These are the activations of a small neural network, seen along a few directions. Each row is one input.
Each table varies a few parts of the input and shows all the possible inputs, shuffled.
A made-up example of a description, with smaller parts first: one of 2 separate values, together with either a single point or one of 11 places along a line or (one of 5 places around a ring, together with one of 6 places along a line).
Shared parts are said once, and a part with two or three values counts as separate values.

Other details of the inputs shift rows strongly along two fixed directions, in all tables alike. That doesn't count.

Rows:
x1: [.08, -.04, -.09, .04, .00, -.09, .10, -.06, -.13, -.02, .12, -.07]
x2: [.04, -.06, .10, .34, -.07, -.47, -.16, -.03, .14, -.43, -.12, -.36]
x3: [.03, -.24, .12, .03, .09, -.54, -.26, -.16, .20, -.50, -.20, -.29]
x4: [-.58, .29, .08, .18, .06, .61, -.13, -.15, .00, .16, -.05, .36]
x5: [-.05, -.10, .23, .11, .00, -.34, -.26, -.05, .29, -.40, -.25, -.10]
x6: [.78, -.22, -.29, -.38, .01, -.25, .48, .23, -.34, .43, .25, -.21]
x7: [.09, .12, -.09, -.20, .08, .55, .28, .18, -.19, .62, .10, .30]
x8: [-.06, -.12, .06, .36, -.07, -.50, -.18, -.09, .10, -.50, -.04, -.40]
x9: [.23, -.06, -.29, -.36, .01, .01, .20, .11, -.17, .16, .10, .16]
x10: [-.73, .34, .25, .26, .05, .66, -.29, -.17, .15, .06, -.13, .30]
x11: [-.29, .27, .12, .09, .00, .58, -.02, .06, .02, .31, -.08, .33]
x12: [.42, -.10, -.11, -.06, -.04, -.15, .26, .23, -.14, .19, .06, -.11]
x13: [.04, -.18, .12, .13, .02, -.58, -.24, -.09, .22, -.56, -.22, -.20]
x14: [.09, -.03, -.07, -.04, .05, .07, .12, .05, -.15, .17, .08, -.05]
x15: [-.25, .19, -.07, -.36, .07, .69, .05, .05, .00, .44, .03, .49]
x16: [-.13, .03, .26, .34, -.04, -.25, -.26, -.02, .27, -.34, -.17, -.34]
x17: [-.08, -.09, .15, .26, -.12, -.43, -.24, -.13, .16, -.45, .01, -.43]
x18: [-.23, .04, .22, .44, -.15, -.27, -.28, -.10, .25, -.49, -.06, -.23]
x19: [.19, .02, .00, -.01, -.06, .07, .16, .13, -.06, .18, .07, .02]
x20: [.37, -.05, -.12, -.15, -.08, -.03, .26, .16, -.18, .27, .15, -.01]
x21: [.35, -.09, -.17, -.03, -.01, -.16, .24, .14, -.19, .13, .10, -.08]
x22: [-.10, .00, -.13, -.27, .05, .13, -.02, -.06, -.02, .03, .02, .12]
x23: [-.90, .38, .36, .33, -.03, .75, -.38, -.23, .24, -.02, -.06, .35]
x24: [-.08, -.06, .16, .37, -.19, -.48, -.24, -.08, .21, -.52, -.02, -.35]
x25: [.27, -.06, -.21, -.38, -.02, .04, .21, .17, -.09, .21, .06, .13]
x26: [.53, -.09, -.16, -.25, .04, .01, .38, .19, -.24, .41, .18, -.06]
x27: [.25, -.19, -.21, -.30, .18, -.19, .14, -.07, -.19, .05, -.02, .11]
x28: [-.69, .27, -.04, -.11, .04, .69, -.19, -.19, .05, .12, -.02, .57]
x29: [.64, -.26, -.19, -.49, .20, -.21, .32, .14, -.19, .32, .00, .01]
x30: [-.23, .07, .01, .13, -.07, .09, -.07, -.15, -.03, -.05, .10, .04]
Each input here is: one of 5 places around a ring, together with either one of 2 separate values or one of 4 places along a line.
Q: The inputs of x6 and x17 match in every part but the place on the ring of 5. If x15 is changed in the same way as x6 into x17, which row does it become?
A: x22
Q: Change only the choice among 2 separate values in x25. List by row number the other rows that result.
A: x5
Q: List by row number the other rows that have the place on the ring of 5 in common with x9.
A: x2, x13, x18, x21, x24
Q: Change only the place on the line of 4 in x7. List by row number the other rows that result.
A: x6, x16, x26
